A small network was trained on invented records. Each row is its activation on one of them, seen along a few directions.
After each row come some of the record's fields: M, J, W, G, S, H.
A field that a record lacks is left out.
Other fields move the rows too, some of them a lot.
(in the rows, 500 means zero)
Strong random noise was added to every row along 10 fixed directions; ignore it. To show where, here is one row again and again, with new noise each time:
242 466 321 380 733 540 573 508 312 750 463 581 425 510 533 527 282 529
 693 278 524 269 743 469 802 562 583 510 600 601 226 559
419 474 592 464 492 430 576 385 438 378 433 379 504 494 523 537 531 523
 391 414 415 553 440 406 508 441 561 328 540 505 551 432
419 456 546 400 519 354 594 501 473 631 560 504 499 552 574 580 426 570
 487 551 496 465 685 427 491 572 658 448 667 591 521 489
524 422 354 601 287 539 716 350 375 636 377 459 544 482 468 602 722 665
 243 246 374 546 278 430 253 319 292 639 580 565 461 277
524 445 367 662 544 595 442 613 614 539 668 448 421 629 382 520 676 576
 408 747 476 400 362 377 466 664 479 669 470 319 490 445
463 497 460 445 440 259 494 595 462 674 713 630 214 685 568 636 640 449
 385 650 494 304 694 609 352 356 641 498 821 675 635 350
484 468 457 556 463 527 535 452 448 453 493 464 511 505 523 506 587 536
 390 377 407 500 387 477 465 437 437 495 510 502 510 440
465 526 490 534 518 629 493 504 549 444 582 461 493 463 417 401 513 515
 470 403 491 501 528 498 568 522 431 516 413 465 403 466
365 401 649 463 514 282 438 562 556 338 594 456 425 508 501 412 374 563
 358 389 463 688 476 386 466 668 684 710 522 590 457 654
440 488 588 533 492 538 620 353 530 366 424 252 506 520 331 564 675 563
 323 613 459 577 347 245 483 536 517 317 464 345 541 312
598 491 435 562 374 581 496 512 561 682 494 531 337 462 552 529 482 523
 657 426 501 320 444 800 438 169 465 595 451 382 407 482
509 521 588 512 427 601 542 443 622 519 459 411 447 403 392 451 450 527
 575 436 571 532 481 571 500 388 494 534 368 383 373 481

545 475 644 493 515 327 432 563 571 465 503 485 544 507 585 499 391 489
 548 708 538 597 489 456 460 624 668 537 507 484 601 666
M is m2, J is j1, W is w2, G is g1, S is s1, H is h1
396 489 451 321 579 351 595 482 396 769 457 553 347 560 617 694 383 514
 672 555 509 250 749 584 598 339 692 304 719 562 474 447
G is g2, S is s2, H is h2
509 593 643 498 472 554 476 408 541 228 483 418 558 438 432 435 633 391
 356 439 484 645 424 460 512 445 408 276 417 498 617 410
G is g1, S is s1, H is h1
516 527 542 422 342 331 569 490 489 680 476 625 354 503 446 566 547 468
 422 445 617 563 585 606 299 328 500 670 650 697 519 418
M is m4, G is g3, S is s2, H is h1
392 384 660 371 507 327 509 386 415 416 283 561 678 416 762 557 246 479
 616 204 515 649 440 521 510 527 678 447 543 631 541 757
M is m1, G is g3, S is s2, H is h1
505 530 601 479 540 466 476 438 462 328 351 436 584 415 513 473 453 429
 489 446 478 641 370 442 575 484 495 425 418 494 575 581
J is j1, W is w1, G is g2, S is s2, H is h1
446 457 662 329 324 259 579 497 531 561 643 547 392 469 618 499 396 591
 390 268 438 562 751 662 320 343 624 516 686 719 494 474
M is m4, G is g1, S is s2, H is h1
626 608 504 570 517 613 578 455 521 549 429 434 718 488 374 534 607 458
 507 865 612 567 525 302 490 678 413 377 447 431 614 403
J is j1, W is w1, G is g3, S is s2, H is h1
441 465 437 523 551 496 498 463 382 600 338 593 540 535 548 540 397 427
 665 486 641 466 482 503 526 544 569 552 537 544 463 618
G is g3, S is s2, H is h2
259 430 437 496 661 353 378 529 338 348 493 591 360 649 479 518 588 372
 350 403 517 506 408 344 538 675 606 574 651 669 529 547
M is m1, J is j1, W is w2, G is g3, S is s1, H is h1
588 520 554 481 415 488 637 456 498 575 528 504 758 451 546 506 515 603
 378 512 473 649 600 375 398 641 423 472 552 607 576 457
J is j3, W is w1, G is g1, S is s1, H is h1
572 593 364 580 449 568 460 530 402 580 463 600 432 460 452 414 554 420
 501 403 528 468 496 635 469 335 316 643 480 608 442 468
J is j1, W is w2, G is g2, S is s1, H is h2
551 501 585 417 478 525 499 466 533 421 496 482 626 411 683 500 396 524
 583 369 394 494 533 628 565 382 511 297 460 472 562 564
M is m2, J is j2, W is w2, G is g2, S is s2, H is h2
547 569 467 585 438 499 378 650 506 401 695 553 412 484 393 253 508 479
 369 460 491 601 620 582 433 537 383 748 432 641 425 508
J is j1, W is w1, G is g3, S is s2, H is h1
415 490 399 499 607 500 463 642 580 549 694 398 213 575 308 494 565 594
 429 657 422 343 548 422 603 553 526 622 473 360 336 396
M is m4, G is g1, S is s2, H is h1
413 474 655 404 638 288 446 493 457 267 496 414 540 517 633 496 365 477
 459 520 396 601 480 366 642 610 690 354 535 544 639 642
M is m4, G is g2, S is s2, H is h1
415 445 563 440 453 451 608 422 521 526 450 477 523 503 456 565 518 540
 437 418 552 576 507 392 423 551 551 500 562 545 475 454
M is m2, G is g1, S is s1, H is h1
523 488 457 534 497 437 499 476 341 392 495 417 467 557 607 527 579 528
 401 539 310 426 455 498 511 390 489 320 546 497 595 412
M is m2, J is j3, W is w2, G is g3, S is s2, H is h1
467 447 472 542 550 575 376 559 572 453 533 503 424 528 525 469 427 473
 653 505 538 410 451 612 558 512 572 547 404 365 436 619
G is g3, S is s2, H is h2
659 458 363 570 490 584 483 618 558 555 751 448 549 556 668 543 611 691
 425 630 216 298 480 575 529 460 396 410 490 328 586 410
M is m4, G is g1, S is s1, H is h1
536 462 554 480 353 425 501 535 548 424 622 458 398 436 552 432 478 618
 353 286 324 546 492 650 393 302 463 586 484 531 451 469
J is j2, W is w1, G is g1, S is s2, H is h1
363 547 618 357 542 447 560 407 419 452 414 509 521 487 476 474 404 396
 553 426 617 556 721 460 565 517 611 296 591 644 501 499
J is j2, W is w2, G is g2, S is s2, H is h1
561 518 468 633 489 590 363 517 520 452 409 560 410 553 484 479 531 314
 709 646 659 403 369 663 456 404 527 506 418 377 521 568
M is m2, J is j2, W is w2, G is g3, S is s1, H is h2
630 451 322 711 393 482 485 487 412 608 337 592 526 577 496 633 734 443
 418 634 543 505 136 467 281 449 376 747 548 488 633 472
J is j2, W is w1, G is g3, S is s2, H is h1
505 501 522 413 485 480 554 586 555 494 783 418 472 528 558 447 453 655
 442 545 326 401 788 535 540 508 535 348 542 477 477 398
M is m4, G is g1, S is s2, H is h1
548 427 476 504 551 507 447 653 530 484 724 414 574 487 640 356 279 735
 529 494 289 467 653 543 600 653 554 565 402 416 399 638
J is j3, W is w1, G is g3, S is s2, H is h1
550 567 480 515 631 571 371 588 467 319 655 608 778 478 659 360 491 423
 433 449 406 567 600 468 637 728 381 392 487 645 655 615
M is m2, J is j1, W is w2, G is g2, S is s2, H is h2
535 428 500 510 491 489 538 469 451 491 454 501 673 524 675 539 424 548
 586 499 454 493 497 509 485 552 551 391 520 467 572 576
M is m2, G is g3, S is s2, H is h2
594 584 720 415 378 485 546 403 551 400 443 479 653 374 565 441 423 443
 551 425 547 663 622 626 442 397 491 281 445 549 600 503
G is g3, S is s1, H is h1
536 436 450 580 488 515 433 522 435 347 515 505 576 528 604 454 541 536
 408 403 368 538 344 517 471 512 437 525 466 486 561 551
M is m2, J is j3, W is w2, G is g3, S is s2, H is h1
474 476 357 490 646 632 479 554 567 716 470 444 363 491 492 606 401 582
 753 559 476 231 443 568 732 421 542 521 400 228 325 545
G is g2, S is s1, H is h1
610 519 279 530 562 594 466 588 434 724 526 573 419 554 658 603 492 498
 731 633 410 139 546 717 608 293 454 398 532 374 494 481
J is j2, W is w2, G is g2, S is s1, H is h2
554 565 342 592 564 539 396 593 374 410 639 593 516 567 550 412 625 434
 395 519 395 432 521 536 542 516 341 477 521 604 584 444
M is m4, G is g3, S is s1, H is h1
630 523 516 590 418 401 475 491 481 498 434 625 609 536 593 573 624 372
 465 651 573 579 377 484 314 526 476 526 575 593 722 529
G is g1, S is s2, H is h1
406 528 571 467 515 513 591 343 373 402 353 533 772 486 481 483 529 407
 430 402 629 702 559 301 462 707 480 343 568 689 590 485
M is m1, G is g3, S is s2, H is h2
451 424 444 523 498 604 471 485 521 544 402 551 493 457 494 506 436 505
 615 327 553 479 379 585 510 472 468 647 422 429 353 596
M is m4, J is j2, W is w2, G is g3, S is s1, H is h1
438 390 516 454 566 357 490 560 497 474 583 443 503 542 629 522 389 626
 461 500 348 486 503 422 531 610 650 532 571 499 512 601
M is m4, J is j1, W is w1, G is g2, S is s1, H is h1
429 490 491 491 617 439 329 646 566 373 681 627 480 564 507 441 537 417
 386 494 500 555 496 444 532 716 512 654 555 608 569 625
M is m4, J is j1, W is w2, G is g2, S is s2, H is h2
492 291 510 491 382 394 599 486 538 549 461 381 511 448 597 560 419 799
 394 277 285 582 301 468 360 473 534 707 478 404 375 564
M is m4, G is g1, S is s1, H is h1
589 470 421 579 463 488 461 583 467 560 606 514 460 576 579 471 495 556
 511 609 429 401 527 601 437 461 509 554 529 464 534 504
J is j3, W is w1, G is g3, S is s1, H is h2
537 518 340 470 534 571 530 527 386 578 658 573 565 582 705 566 563 539
 493 464 329 264 665 599 562 416 432 260 637 559 600 397
G is g2, S is s2, H is h1

Here are new rows. What are their fields?
484 507 444 548 627 593 445 506 473 511 457 458 474 591 507 539 481 425
 716 762 577 320 515 493 634 554 582 325 454 328 504 523
M is m4, G is g3, S is s1, H is h2
614 532 601 424 332 511 529 477 558 483 607 583 586 412 680 465 465 525
 489 278 425 529 622 753 405 287 416 377 510 593 565 482
M is m4, G is g1, S is s1, H is h1
481 437 629 518 439 289 362 611 680 394 592 475 233 491 413 467 504 529
 348 476 483 644 289 524 383 464 608 856 458 472 478 603
M is m4, G is g1, S is s2, H is h1
474 456 545 443 522 324 426 564 525 430 602 491 370 537 617 529 478 539
 434 458 358 466 470 565 496 420 613 487 580 519 572 544
M is m4, G is g2, S is s1, H is h2
557 467 560 452 440 544 485 547 632 539 560 451 448 345 589 416 291 647
 627 277 388 483 526 731 556 326 487 593 333 385 316 613
M is m4, G is g1, S is s2, H is h1
454 480 505 458 652 589 522 513 574 489 566 395 583 573 474 538 483 569
 572 711 494 427 568 344 632 699 595 307 483 324 529 506
M is m4, G is g2, S is s2, H is h1
600 468 510 527 481 530 421 552 513 412 591 567 662 530 703 467 487 487
 548 531 433 472 527 625 460 532 501 374 502 482 649 585
M is m2, J is j2, W is w2, G is g3, S is s2, H is h1
644 595 569 478 391 608 544 465 561 545 483 496 562 370 535 457 453 489
 608 474 506 491 576 686 511 295 384 402 393 449 488 467
M is m4, J is j3, W is w2, G is g1, S is s2, H is h1
440 555 519 456 559 409 547 427 370 397 459 452 483 576 459 572 644 423
 374 621 474 507 521 338 516 519 524 251 608 577 638 342
M is m4, G is g3, S is s1, H is h1
482 496 484 457 463 509 464 433 382 524 386 682 522 451 727 498 385 359
 692 201 536 407 535 771 511 270 510 410 566 646 508 606
M is m4, J is j2, W is w2, G is g2, S is s1, H is h1
451 467 467 532 500 545 423 545 524 509 515 506 351 512 468 446 451 481
 571 420 532 431 467 605 513 434 534 617 449 444 383 574
J is j1, W is w2, G is g1, S is s2, H is h1
489 559 519 549 535 642 597 325 478 441 256 353 541 492 298 590 654 431
 527 674 615 528 338 311 538 495 435 284 397 332 508 334
M is m4, G is g3, S is s1, H is h1
488 497 509 324 410 313 669 468 409 836 491 593 441 523 643 642 362 568
 601 481 530 377 832 629 412 332 639 415 764 684 499 441
G is g2, S is s1, H is h1
476 485 506 488 479 567 567 370 428 452 371 426 553 487 535 560 525 484
 537 429 480 464 456 515 503 396 494 289 486 451 528 430
G is g3, S is s2, H is h2
521 535 512 548 489 509 404 544 602 445 561 520 366 529 416 520 635 405
 441 586 546 483 392 534 473 452 468 553 472 445 547 461
G is g1, S is s1, H is h1
387 575 513 485 532 560 524 413 413 321 482 509 552 456 383 392 599 397
 326 262 508 626 525 395 536 540 380 430 519 684 490 402
M is m2, J is j1, W is w1, G is g2, S is s1, H is h1
568 506 436 581 529 494 383 559 401 334 611 580 612 554 702 455 622 429
 381 488 327 469 423 545 485 521 394 397 551 569 699 543
M is m4, J is j1, W is w2, G is g1, S is s2, H is h1
510 516 228 632 545 688 532 473 336 595 448 628 601 581 494 529 679 432
 495 473 517 365 426 434 491 549 306 511 561 566 502 406
M is m4, J is j2, W is w2, G is g2, S is s1, H is h1
398 409 546 316 518 293 626 454 338 519 503 544 699 452 783 521 267 656
 431 173 319 592 674 440 530 561 595 439 675 768 523 609
M is m4, G is g2, S is s2, H is h1
542 538 592 490 518 519 308 606 658 343 675 509 343 461 589 410 434 434
 594 456 441 410 511 762 615 334 548 437 376 392 506 588
M is m2, G is g1, S is s2, H is h1
